A small network was trained on invented records. Each row is its activation on one of them, seen along a few directions.
Each row is followed by the record's values for the fields NUSUR, TEFIV, FEV, RIFI.
A field that a record lacks is written none.
The largest differences between rows may come from other fields.
(in the rows, 500 means zero)
Strong random noise was added to every row along 7 fixed directions; ignore it. To show where, here is one row again and again, with new noise each time:
[699 494 557 478 588 549 578 340 580 439 669 446 454 478 442 660 254 724 605 344 375 473 466 473]
[661 504 454 373 794 657 443 747 604 455 653 415 375 510 515 693 472 576 634 295 597 624 699 278]
[752 474 402 297 498 462 611 354 626 355 680 527 449 638 514 546 253 523 652 236 305 491 504 405]
[514 445 348 357 423 484 521 499 565 496 483 590 469 581 550 459 499 388 557 451 443 458 566 433]
[529 649 457 687 530 638 545 465 633 411 371 528 479 514 383 631 509 440 346 728 622 484 493 535]
[211 571 601 583 639 555 467 823 336 592 429 422 531 374 528 426 780 445 441 615 765 631 445 567]
[713 438 600 415 599 487 638 302 550 440 547 471 520 426 445 589 442 714 549 447 504 430 388 412]
[409 537 401 515 513 585 447 642 556 511 409 550 465 518 511 526 635 378 460 625 653 506 566 463]
[723 536 593 405 594 445 655 328 598 271 449 517 580 509 445 536 667 548 445 637 800 454 228 376]

[537 544 557 630 502 603 458 466 528 498 596 446 441 455 455 567 404 642 520 513 466 457 564 508]
<NUSUR:seg TEFIV:none FEV:dafot RIFI:tet>
[337 401 498 400 625 528 572 683 398 683 452 469 494 380 562 429 599 510 554 432 468 533 579 433]
<NUSUR:doti TEFIV:ser FEV:binom RIFI:doza>
[647 613 560 592 491 558 519 323 596 341 491 493 524 465 439 595 611 587 419 701 801 418 362 464]
<NUSUR:seg TEFIV:none FEV:dafot RIFI:pok>
[816 552 490 367 656 346 824 458 491 284 160 509 649 561 395 339 757 234 219 536 593 635 468 369]
<NUSUR:doti TEFIV:pamab FEV:pil RIFI:kot>
[391 459 424 576 356 538 467 331 583 585 449 611 457 499 469 616 336 536 522 601 367 370 474 616]
<NUSUR:doti TEFIV:pamab FEV:binom RIFI:tet>
[619 325 410 409 659 555 537 609 536 671 249 522 482 408 457 552 603 480 419 487 403 491 819 297]
<NUSUR:doti TEFIV:zuna FEV:pil RIFI:kot>
[547 509 365 400 765 605 544 849 565 494 293 495 448 539 499 485 738 265 396 527 633 629 781 234]
<NUSUR:seg TEFIV:none FEV:pil RIFI:kot>
[762 513 369 478 408 475 506 344 639 389 575 539 464 675 454 556 205 440 508 338 199 493 630 482]
<NUSUR:doti TEFIV:ser FEV:pil RIFI:kot>
[226 338 249 388 254 602 303 495 596 734 643 659 338 534 669 555 332 528 772 461 348 287 644 486]
<NUSUR:seg TEFIV:none FEV:binom RIFI:doza>
[569 472 743 257 533 239 558 471 344 297 713 419 635 538 618 253 713 574 619 393 755 543 96 421]
<NUSUR:seg TEFIV:none FEV:pil RIFI:kot>
[506 485 528 394 569 461 759 457 451 478 405 498 536 447 491 359 598 472 477 493 498 490 424 437]
<NUSUR:seg TEFIV:none FEV:binom RIFI:tet>
[664 616 486 549 466 530 784 215 563 366 419 509 540 473 410 476 464 508 384 594 519 414 391 504]
<NUSUR:seg TEFIV:none FEV:dafot RIFI:doza>
[583 452 532 515 466 551 435 401 531 531 675 465 429 471 498 583 311 700 624 380 354 428 582 484]
<NUSUR:seg TEFIV:none FEV:dafot RIFI:tet>
[801 493 578 328 770 504 570 575 563 325 493 427 517 495 490 518 734 545 479 484 792 551 506 186]
<NUSUR:seg TEFIV:none FEV:pil RIFI:kot>
[287 450 279 601 448 681 329 651 605 717 296 628 378 472 490 674 509 392 465 663 482 446 774 534]
<NUSUR:doti TEFIV:pamab FEV:binom RIFI:tet>
[378 464 508 471 382 403 443 577 418 519 543 514 517 579 570 294 526 402 527 476 379 491 514 514]
<NUSUR:seg TEFIV:none FEV:pil RIFI:pok>
[605 581 341 365 434 506 339 600 663 275 706 557 410 762 590 522 465 333 632 404 607 544 543 379]
<NUSUR:seg TEFIV:none FEV:dafot RIFI:tet>
[594 464 474 488 420 404 487 448 518 455 477 532 519 616 477 435 395 417 467 439 281 508 567 511]
<NUSUR:doti TEFIV:pamab FEV:pil RIFI:pok>
[232 411 551 552 453 560 600 484 345 770 538 465 453 310 526 410 374 668 601 426 236 413 552 616]
<NUSUR:seg TEFIV:none FEV:binom RIFI:tet>
[655 489 276 182 408 407 613 514 551 348 469 593 506 653 618 291 700 225 532 394 605 499 581 293]
<NUSUR:seg TEFIV:none FEV:dafot RIFI:pok>
[503 358 534 298 455 373 704 262 457 543 593 531 528 468 555 429 337 637 663 326 288 403 316 505]
<NUSUR:seg TEFIV:none FEV:binom RIFI:doza>
[374 359 683 266 366 205 636 426 243 502 456 516 683 413 630 87 882 490 533 538 672 429 170 485]
<NUSUR:seg TEFIV:none FEV:dafot RIFI:tet>
[425 501 443 381 489 481 748 499 454 498 449 526 495 499 534 295 551 398 516 463 419 474 483 451]
<NUSUR:seg TEFIV:none FEV:binom RIFI:tet>
[560 628 578 564 539 520 524 523 458 391 764 380 451 555 484 507 253 580 593 261 345 626 484 601]
<NUSUR:seg TEFIV:none FEV:dafot RIFI:tet>
[500 556 414 556 522 635 368 562 664 448 553 536 406 586 504 638 462 480 527 611 613 452 565 405]
<NUSUR:seg TEFIV:none FEV:pil RIFI:kot>
[455 493 629 408 714 386 843 623 275 535 320 400 619 388 478 229 676 405 374 414 419 645 452 467]
<NUSUR:seg TEFIV:none FEV:pil RIFI:kot>
[635 394 533 484 474 414 475 414 552 478 357 550 550 532 453 466 579 489 407 616 455 416 538 395]
<NUSUR:doti TEFIV:zuna FEV:pil RIFI:pok>
[571 417 568 407 340 379 636 203 409 522 577 499 562 418 531 372 440 653 569 403 366 366 383 542]
<NUSUR:seg TEFIV:none FEV:dafot RIFI:pok>
[249 222 430 447 270 454 235 471 490 802 435 648 483 441 611 504 543 570 612 625 423 276 556 505]
<NUSUR:doti TEFIV:ser FEV:pil RIFI:kot>
[544 589 489 399 609 431 591 736 413 374 503 434 527 593 526 323 628 287 460 346 526 710 555 454]
<NUSUR:doti TEFIV:zuna FEV:dafot RIFI:tet>
[574 471 571 552 579 599 471 464 498 565 464 447 488 329 468 600 623 685 474 582 671 434 574 419]
<NUSUR:seg TEFIV:none FEV:dafot RIFI:pok>
[460 441 488 528 448 372 653 386 429 580 217 570 603 480 427 418 492 370 330 564 296 509 465 626]
<NUSUR:doti TEFIV:pamab FEV:pil RIFI:kot>
[367 504 614 636 594 532 510 611 369 642 496 404 516 383 460 503 430 585 469 455 378 583 524 621]
<NUSUR:doti TEFIV:ser FEV:pil RIFI:kot>
[615 459 814 506 719 352 601 527 314 478 624 305 594 428 436 433 378 700 508 258 269 655 402 538]
<NUSUR:doti TEFIV:ser FEV:pil RIFI:pok>
[509 443 485 492 324 405 555 231 475 546 402 580 584 445 487 499 490 529 462 563 486 398 357 628]
<NUSUR:doti TEFIV:pamab FEV:dafot RIFI:doza>
[380 501 689 539 572 402 629 390 381 526 521 449 588 410 465 523 406 632 512 474 454 552 195 687]
<NUSUR:doti TEFIV:pamab FEV:binom RIFI:doza>

Which values does each new row have?
[485 530 316 517 401 643 264 650 585 546 626 523 379 556 576 584 474 448 591 446 547 496 759 457]
<NUSUR:doti TEFIV:ser FEV:dafot RIFI:pok>
[347 288 320 385 385 489 258 722 438 779 386 588 459 481 618 424 636 376 546 457 402 464 832 430]
<NUSUR:doti TEFIV:ser FEV:pil RIFI:kot>
[542 492 637 455 658 514 393 594 520 433 643 432 494 474 530 612 589 658 592 507 778 535 342 408]
<NUSUR:doti TEFIV:ser FEV:pil RIFI:kot>
[760 470 644 447 757 456 689 530 448 438 543 350 513 486 414 449 359 599 479 245 208 620 632 367]
<NUSUR:seg TEFIV:none FEV:pil RIFI:pok>
[464 192 437 373 408 522 211 536 577 725 387 623 451 427 594 526 733 600 578 680 591 247 733 235]
<NUSUR:seg TEFIV:none FEV:pil RIFI:pok>
[564 414 500 461 441 423 484 461 442 570 533 487 523 507 509 438 391 525 521 357 263 499 587 519]
<NUSUR:doti TEFIV:ser FEV:pil RIFI:kot>
[611 414 354 307 257 377 506 266 551 461 585 613 520 598 584 454 408 463 618 375 423 396 428 515]
<NUSUR:doti TEFIV:ser FEV:dafot RIFI:doza>
[422 430 584 295 514 391 592 468 430 463 590 511 539 476 596 384 620 558 643 453 643 468 249 449]
<NUSUR:seg TEFIV:none FEV:binom RIFI:tet>
[461 404 518 368 588 433 474 747 373 580 560 432 484 525 577 323 525 442 574 274 305 606 696 398]
<NUSUR:seg TEFIV:none FEV:pil RIFI:pok>
[586 439 496 412 446 375 544 423 453 484 472 522 544 536 495 435 458 461 498 380 348 529 507 534]
<NUSUR:doti TEFIV:pamab FEV:dafot RIFI:tet>
[389 469 627 537 637 537 461 541 460 579 559 450 480 395 482 643 443 675 575 480 535 534 403 563]
<NUSUR:doti TEFIV:pamab FEV:binom RIFI:tet>
[726 623 421 491 466 642 510 278 719 300 762 503 395 579 494 697 288 645 632 460 613 393 433 418]
<NUSUR:seg TEFIV:none FEV:dafot RIFI:doza>
[628 621 392 602 445 636 169 553 808 265 636 574 381 747 496 719 467 433 525 700 748 438 553 361]
<NUSUR:seg TEFIV:none FEV:pil RIFI:pok>
[735 609 554 506 567 579 486 374 644 279 586 471 490 499 468 641 619 620 490 631 877 439 379 357]
<NUSUR:seg TEFIV:none FEV:dafot RIFI:pok>
[644 561 474 460 450 472 545 243 668 302 646 566 472 641 461 674 230 555 597 444 454 464 280 560]
<NUSUR:doti TEFIV:pamab FEV:binom RIFI:tet>
[440 361 477 317 267 347 418 415 436 532 614 571 526 555 646 290 563 501 641 450 476 363 417 463]
<NUSUR:seg TEFIV:none FEV:pil RIFI:kot>
[619 692 342 597 468 661 285 593 739 279 723 516 343 746 492 697 293 401 572 462 552 560 634 468]
<NUSUR:seg TEFIV:none FEV:dafot RIFI:tet>
[257 199 605 446 283 343 263 435 291 841 454 557 578 314 612 401 641 685 589 554 464 334 455 603]
<NUSUR:doti TEFIV:pamab FEV:pil RIFI:kot>
